These are the activations of a small neural network, seen along a few directions. Each row is one input.
Each table varies a few parts of the input and shows all the possible inputs, shuffled.
Descriptions start from the smaller parts, as in this example, which fits no table here: one of 8 places around a ring, together with either a single point or (one of 2 separate values, together with one of 4 places along a line) or one of 11 places around a ring.
Shared parts are said once, and a part with two or three values counts as separate values.
In the rows, 128 means zero.

Other details of the inputs vary at random and push rows far along two fixed directions, the same in every table; ignore that.

Rows:
row 1: 121 130 131 147 143 111 143 137 140 144 118 120 139
row 2: 117 120 135 128 118 108 130 118 128 113  95 137 115
row 3: 137 119 134  94 146 137 104 138 112 155 158  88 109
row 4: 162 119 119  82 129 136 112 133 111 120 150 114  89
row 5: 137 126 123  92 147 138  99 138 122 165 166  93 117
row 6: 109 132 152 156 110 188 113 110 115 124 154 132 189
row 7: 145 130 136 145 107 185 134 113 119  92 145 160 170
row 8: 154 115 127  81 125 135 107 132 105 116 144 111  84
row 9: 108 129 117 127 109 113 118 115 136 121 107 148 114
row 10: 105 142 110 144 112 114 129 133 132 138 123 134 116
row 11: 146 130 147 148 101 177 139 113 109  80 140 155 161
row 12:  91 134 129 141 111 114 119 127 124 136 111 125 119
row 13: 114 125 149 145 131 103 144 135 121 127 106 114 122
row 14: 115 126 121 130 112 111 126 119 133 116 103 147 112
row 15: 124 116 136 130 139 109 134 117 143 128 102 134 136
row 16:  93 129 134 140 122 112 119 123 129 146 114 121 130
row 17: 161 107 144  80 152 131 116 130 115 129 145  99 108
row 18: 111 130 144 145 121 103 145 139 116 118 105 117 110
row 19: 104 119 131 124 123 111 113 108 139 134 103 138 131
row 20: 111 117 136 127 126 110 120 111 136 128 100 137 129
row 21: 148 109 132  76 147 136  98 122 121 143 148 104 111
row 22: 143 130 116  97 126 139 110 146 104 138 162 101  89
row 23: 139 127 118 133 146 113 141 124 155 132 113 142 142
row 24:  96 138 119 143 108 113 124 131 126 133 116 132 112
row 25: 117 134 133 148 118 104 149 144 117 115 111 124 104
row 26: 125 137 126 150 122 105 155 145 124 119 116 127 109
row 27: 150 105 142  77 140 133 103 124 108 128 139 101 101
row 28: 123 132 109 128 140 115 124 117 161 144 120 146 146
row 29: 118 123 153 142  95 181 112 100 108  91 130 151 166
row 30: 135 127 124  96 122 138 105 144  98 134 156  98  84
row 31:  98 131 133 143 115 112 126 130 121 131 108 123 116
row 32: 155 130 117  98 136 140 124 153 108 138 164 100  94
row 33: 127 130 137 148 146 107 151 141 137 138 118 118 136
row 34: 125 115 147 128 132 103 138 119 129 116  98 131 124
row 35: 131 145 129 163 115 185 133 125 121 116 159 144 182
row 36: 123 130 113 131 116 112 130 120 139 120 110 150 116
row 37: 106 129 137 144 118 109 135 135 119 124 105 119 113
row 38: 176 119 126  83 159 134 122 138 126 133 156 108 114
row 39: 135 123 147 142 121 186 117 102 128 110 146 149 192
row 40: 141 130 119 132 130 109 152 131 140 115 112 147 119
row 41: 117 124 120 127 137 113 119 113 155 144 114 142 146
row 42: 134 138 126 149 149 108 156 145 143 138 123 123 136
row 43: 114 132 126 145 140 114 133 132 143 151 121 123 141
row 44: 116 141 110 147 123 114 142 140 137 139 123 136 121
row 45: 119 133 104 127 121 115 127 120 149 132 118 153 125
row 46: 111 134 127 147 115 108 141 140 121 120 110 126 106
row 47: 133 115 128  74 123 136  86 120 109 133 144 109  93
row 48: 108 143 105 144 120 115 134 136 140 145 126 137 124
row 49: 109 120 127 125 133 113 117 109 149 141 109 138 140
row 50: 128 125 132 132 118 104 143 127 127 103 101 142 108
row 51: 139 142 134 164 118 184 142 129 118 109 157 141 179
row 52: 121 139 115 147 143 115 138 136 148 151 126 128 141
row 53: 172 122 111  82 149 138 117 137 126 133 158 115 106
row 54: 131 118 124 126 148  96 137 124 154 137 103 134 131
row 55: 177 123 118  83 152 135 126 140 122 127 158 114 105
row 56: 138 120 136 132 146 107 145 124 146 126 109 135 140
row 57: 132 133 105 132 135 114 136 123 154 132 118 151 135
row 58: 154 111 144  79 131 131 111 131  99 113 138 103  89
row 59: 114 126 138 145 138 111 140 133 134 140 113 117 133
row 60: 101 127 138 142 126 111 126 127 126 140 110 119 126
row 61: 124 147 125 160 111 188 126 121 124 121 163 145 185
row 62: 113 142 110 145 139 115 131 132 152 157 128 130 144
row 63: 161 131 124 100 139 136 132 157 105 132 164  99  93
row 64: 126 131 108 131 124 113 135 123 147 127 113 153 123
row 65: 161 129 144 113 108 208 110 136  78 104 192 108 135
row 66: 115 132 109 129 113 113 123 116 142 125 112 151 119
row 67: 139 138 135 149 103 218 115  99 122  97 169 166 207
row 68: 128 137 119 149 145 113 148 141 146 144 123 125 139
row 69: 119 126 145 146 141 106 149 137 130 134 113 114 131
row 70: 131 129 114 131 143 114 132 120 158 139 116 145 144
row 71: 108 124 143 144 128 108 135 131 123 132 107 116 125
row 72: 145 143 141 164 121 180 150 134 115 104 158 139 176
Description of these inputs: one of 2 separate values, together with one of 4 places along a line, together with one of 9 places around a ring.
- The inputs of row 41 and row 39 match in every part but the place on the line of 4. If row 5 is changed in the same way as row 41 into row 39, which row does it become? => row 43
- The inputs of row 9 and row 50 match in every part but the place on the line of 4. If row 28 is changed in the same way as row 9 into row 50, which row does it become? => row 38
- Start at row 19 and move only the place on the line of 4, one step at a time. The first step leads to row 20. Which rows follow, in order? => row 27, row 34
- Change only the choice among 2 separate values in row 21. List by row number the other rows that result. => row 3

Rows:
row 73: 109 145  97 133 122  85 134 153 129 146 117 110  82
row 74: 153 145 118 143 134 158 145 133 135 132 164 133 151
row 75: 139 141  94  90 134  92 122 160 119 144 144 102  52
row 76: 103 122 116 197 127  96 167 139 148 120  65 136 129
row 77: 138 130 114  74 128 147  88 152  92 158 176  75  71
row 78: 151 118  92  68 163  87 103 136 156 170 137 115  97
row 79: 128 124 137 116 143 116 125 109 143 126 117 144 150
row 80:  85 135 111 156 100 110 129 105 150 118  90 178 139
row 81: 106 150 141 198 128 104 184 127 156 106  90 169 178
row 82: 147 109 150  46 136 136  80 125  91 135 171  81  83
row 83:  98 143 163 201  84 130 170 110 132  72  95 191 189
row 84: 145 116 154  64 137 139  96 144  77 146 180  66  78
row 85:  85 140 124 208 120 124 150 111 167 142  96 173 204
row 86:  95 136 127 136 136  41 163 148 137 144  91 109  78
row 87: 124 126 118 125 138 139 116 117 154 150 138 137 154
row 88: 167 128 155  97 142 194 117 142  85 120 201  86 145
row 89: 139 113 147 150 118 200 115 127  95 114 137 109 156
row 90: 163 113 141  55 162 142  88 141  98 161 179  70 100
row 91: 117 110 144 189  98 186 130  89 128  81  95 180 203
row 92: 149 122 178 114 117 242  94 100  96  95 192 125 209
row 93: 182 135 130 101 130 215 114 128 110 114 208 128 163
row 94: 129 115 142  83 127 101 108 115 120 122 128 120 100
row 95:  95 134 118 137 103 143 108 110 128 122 125 144 139
row 96: 104 106  95 132 159  33 132 145 162 170  47 106  61
row 97: 163 126  91  72 161  89 117 142 155 162 145 117  87
row 98: 141 141 130 116  91 195 109 109 104  97 163 152 146
row 99:  90 141 121 162 155  34 159 142 173 163  64 121 114
row 100: 160 108 120 120 130 147 133 138 122 107 123 125 109
row 101: 123 144 166 167  98 151 152 123 108  85 136 147 158
row 102:  68 136 152 184 106  82 152 111 144 126  69 154 148
row 103: 145 129  99  77 182  11 151 157 164 169  96 106  40
row 104: 120 115 119 168 117 119 155 111 150 101  70 168 143
row 105: 144 133  83  65 137  68 119 159 126 155 131 109  34
row 106: 113 150 137 210 109 185 161 119 138 111 143 163 221
row 107: 110 136 115 138 150  35 167 128 180 140  60 160 119
row 108:  73 139 117 175 105 108 128 121 141 137  92 154 134
row 109: 146 137 155 158 111 248 110 116 100 120 201 129 216
row 110: 115 105 131 154 121 149 119 109 135 114  94 137 148
row 111: 189 108 128  91 136 188 109 147  83 111 174  84 103
row 112: 168 119 151  51 128 147  99 123  89 113 177 102  89
- Describe the family of inputs behind these rows. => one of 5 separate values, together with one of 8 places around a ring
- The inputs of row 112 and row 104 match in every part but the choice among 5 separate values. If row 101 is changed in the same way as row 112 into row 104, which row does it become? => row 111
- The inputs of row 83 and row 100 match in every part but the choice among 5 separate values. If row 86 is changed in the same way as row 83 into row 100, which row does it become? => row 76
- Change only the place on the ring of 8 in row 93. List by row number the other rows that result. => row 74, row 78, row 85, row 87, row 97, row 106, row 109
- Change only the choice among 5 separate values in row 87. List by row number the other rows that result. => row 82, row 92, row 95, row 110
- Change only the choice among 5 separate values in row 94. List by row number the other rows that result. => row 78, row 79, row 80, row 91

Rows:
row 113: 127 131 146 154 115 110 170 139 111  94 104 137 111
row 114: 138 153 111 166 119 131 167 149 129 107 127 137 130
row 115: 104 122 158 158 129  95 152 138 122 118  96 113 120
row 116:  92 125 121 127 140 105 114 105 158 153 101 144 151
row 117: 114 125 137 128 142 111 119  99 157 138 106 142 161
row 118: 104 156 108 168 115 121 143 149 131 138 129 129 132
row 119: 126 120 124 131  96 126 132 109 126  84  97 163 116
row 120: 145 111 165 146  86 205 131  92  97  53 128 170 178
row 121: 137 130 117  65 124 113  96 163  90 153 167  69  32
row 122: 168 120 129  76 178 108 122 171 109 162 162  53  74
row 123:  77 140 138 163 100 121 128 135 117 137 115 123 116
row 124: 196 125  93  66 150 158 115 148 121 135 194 109 100
row 125: 174 125 137  75 113 173 113 152  67  99 191  89  72
row 126: 179 139 110  77 135 172 104 164  80 138 208  80  84
row 127: 111 127 118 136  96 118 116 107 127 104  96 162 110
row 128: 154  97 158  53 133 164  69 111  84 127 165  78 105
row 129: 120 141 136 172 105 233 111 106 125 125 182 158 227
row 130:  77 110 114 108 138  40 113 119 151 166  60 114  74
row 131: 116 141 148 170 133 135 146 137 125 138 133 110 169
row 132: 107 138 104 128 113 119 113 110 156 131 115 163 141
row 133: 148 143 133 164 129 142 175 146 120 104 128 137 147
row 134: 126 102 148 130 125  95 137 112 134 103  73 145 123
row 135: 136 134 137 161 148 100 173 155 136 128 104 123 136
row 136: 142 124 118 120 139 100 150 113 159 110  95 168 133
row 137: 109 130 122 154 142 146 128 116 151 159 140 135 182
row 138: 179 122 104  39 137 159  73 127 110 135 189 116  86
row 139: 175 118 133  71 169 165  95 133 122 166 198  79 132
row 140: 113 105 152 136 127 112 122 104 133 106  84 134 134
row 141: 105 141 109 137 115  62 144 151 123 135 101 126  58
row 142: 188 131  95  71 146 172  95 141 114 148 209 107 103
row 143:  93 123  95 105 116  52 111 124 149 146  74 132  58
row 144: 119 145  95 152 123 133 131 128 157 147 138 151 157
row 145: 168 128 162 166 127 222 143 110 125  95 166 160 231
row 146:  95 128  93 101 142  67 109 122 171 176  94 136  95
row 147:  94 151 119 171 119 136 135 146 128 150 131 121 144
row 148:  81 130 158 162 107 137 129 128 104 130 124 115 144
row 149:  94 126 139 134 140  41 143 145 131 157  88  91  79
row 150: 160 133 118 147 140 143 164 124 150 116 132 158 164
row 151: 126 117 138 129 149 114 127 106 159 124 100 146 156
row 152: 136 112 110  97 172  33 144 130 178 149  67 139  90
row 153:  96 121 147 138  82 184  91  94 107 111 127 147 158
row 154: 137 125 129 151 160 119 148 125 166 144 120 134 164
row 155: 139 131 108 124 116 125 137 110 151 101 115 174 142
row 156: 103 144 146 172 125 173 130 136 110 137 152 114 180
row 157: 136 121 180 160 105 170 151 131  90  83 135 129 161
- Describe the family of inputs behind these rows. => one of 5 places around a ring, together with one of 9 places around a ring
- The inputs of row 133 and row 150 match in every part but the place on the ring of 5. If row 118 is changed in the same way as row 133 into row 150, which row does it become? => row 144
- The inputs of row 128 and row 131 match in every part but the place on the ring of 5. If row 134 is changed in the same way as row 128 into row 131, which row does it become? => row 135
- Start at row 151 and move only the place on the ring of 9, one step at a time. The first step leads to row 152. Which rows follow, in order? => row 136, row 155, row 138, row 132, row 146, row 116, row 117
- Change only the place on the ring of 9 in row 121. List by row number the other rows that result. => row 113, row 115, row 123, row 125, row 141, row 148, row 149, row 157
